Each row below is a small network's average activation on inputs in which a field has the value named, seen along a few directions.
Related values have similar rows: they may be neighbours, one step apart, or belong to one group.
Strong random noise was added to every row along 2 fixed directions; ignore it. To show where, here is one row again and again, with new noise each time:
-201; 216; 84; 94; 508; -60; -284; -21; 332; 504; -342; -22; 338; -734; 93
-130; -193; -446; 425; 281; -157; 221; -42; 118; 135; -206; 339; -179; 82; -14
-234; 283; -12; -511; 9; 446; 241; -229; -33; -389; 113; 189; 285; 388; -64
-168; -7; -253; 127; 242; 18; 153; -89; 109; 49; -140; 247; 20; 46; -12


Field Kiku:
h2: -179; 139; 764; -926; -468; 496; 143; -73; -236; -477; 484; 47; 457; 303; 58
h10: 42; 118; -30; -142; 31; 4; 23; -387; -17; 150; -171; 102; 128; 204; -65
h3: -239; 377; 272; -45; 378; -55; -306; -30; 227; 469; -208; -69; 572; -779; 130
h8: 119; -26; 218; 346; -131; 51; -400; 42; 95; 106; 87; -263; -142; -402; 127
h1: 320; -24; -391; -183; -292; -175; 135; 461; -224; -261; 200; -117; -343; 604; -315
h7: -153; 311; 762; -544; 2; 454; -329; -256; 158; 361; -226; -410; 638; -789; 96
h5: 162; 353; 316; 101; -6; -4; -835; 194; -66; 163; 89; -479; 38; -520; 203
h6: -194; 336; 155; -624; 160; 28; 81; -437; -103; 10; 22; -305; 212; -216; -92
h11: 195; 71; 243; -610; -383; 798; 190; -293; -173; -780; 317; 104; -61; 782; 87
h9: 239; -277; -56; 167; -114; -375; -89; 424; 175; 120; 2; -73; -23; -166; 167
h4: 83; 26; 243; -78; -267; -152; 79; 432; -215; -393; 296; -292; -42; 126; -278
The values of Kiku form a tree with 2 forks.
Q: Name the neighbours of h4, in listed order.
A: h1, h9
Q: Name the neighbours of h11, in listed order.
A: h8, h7
Q: Name the neighbours of h6, in listed order.
A: h10

Field Kela:
g5: 231; -70; 0; 339; -208; -91; -79; 328; 114; -103; 167; -48; -284; 122; -160
g1: 159; -76; 96; -526; -433; 50; -28; 363; -120; -413; 224; -305; 52; 211; -96
g3: -205; 49; -143; 230; 220; -256; -73; -83; -21; 317; -182; -195; -56; -354; -73
g2: -339; 370; 883; -367; 127; 360; -359; -156; 227; 304; -151; -131; 825; -865; 266
g8: -63; 27; -7; 413; 360; -117; -263; -53; 226; 454; -232; 38; 72; -607; 328
g4: -146; 374; -82; -566; -152; 127; 344; -169; -170; -502; 231; 80; 378; 580; -231
g11: 318; 26; 269; -56; -59; 114; -415; 111; 32; 21; 77; -219; -7; -243; 201
g7: -17; 35; 78; 479; 258; -134; -337; 51; 144; 639; -326; -175; 90; -645; 94
g10: -270; 207; -107; -85; 120; -251; 282; 181; -32; -29; 64; 59; 216; 83; -249
g6: 182; 10; 237; -385; -42; 255; -163; -246; -68; -89; 23; -196; -96; -20; -12
g9: 7; -153; -231; -239; 136; 237; 237; -330; 0; -82; -59; 444; -213; 411; 103
The values of Kela form a tree with 2 forks.
Q: Name the neighbours of g6, in listed order.
A: g11, g7
Q: Name the neighbours of g1, in listed order.
A: g5
Q: Name the neighbours of g2, in listed order.
A: g8
Q: Name the neighbours of g10, in listed order.
A: g4
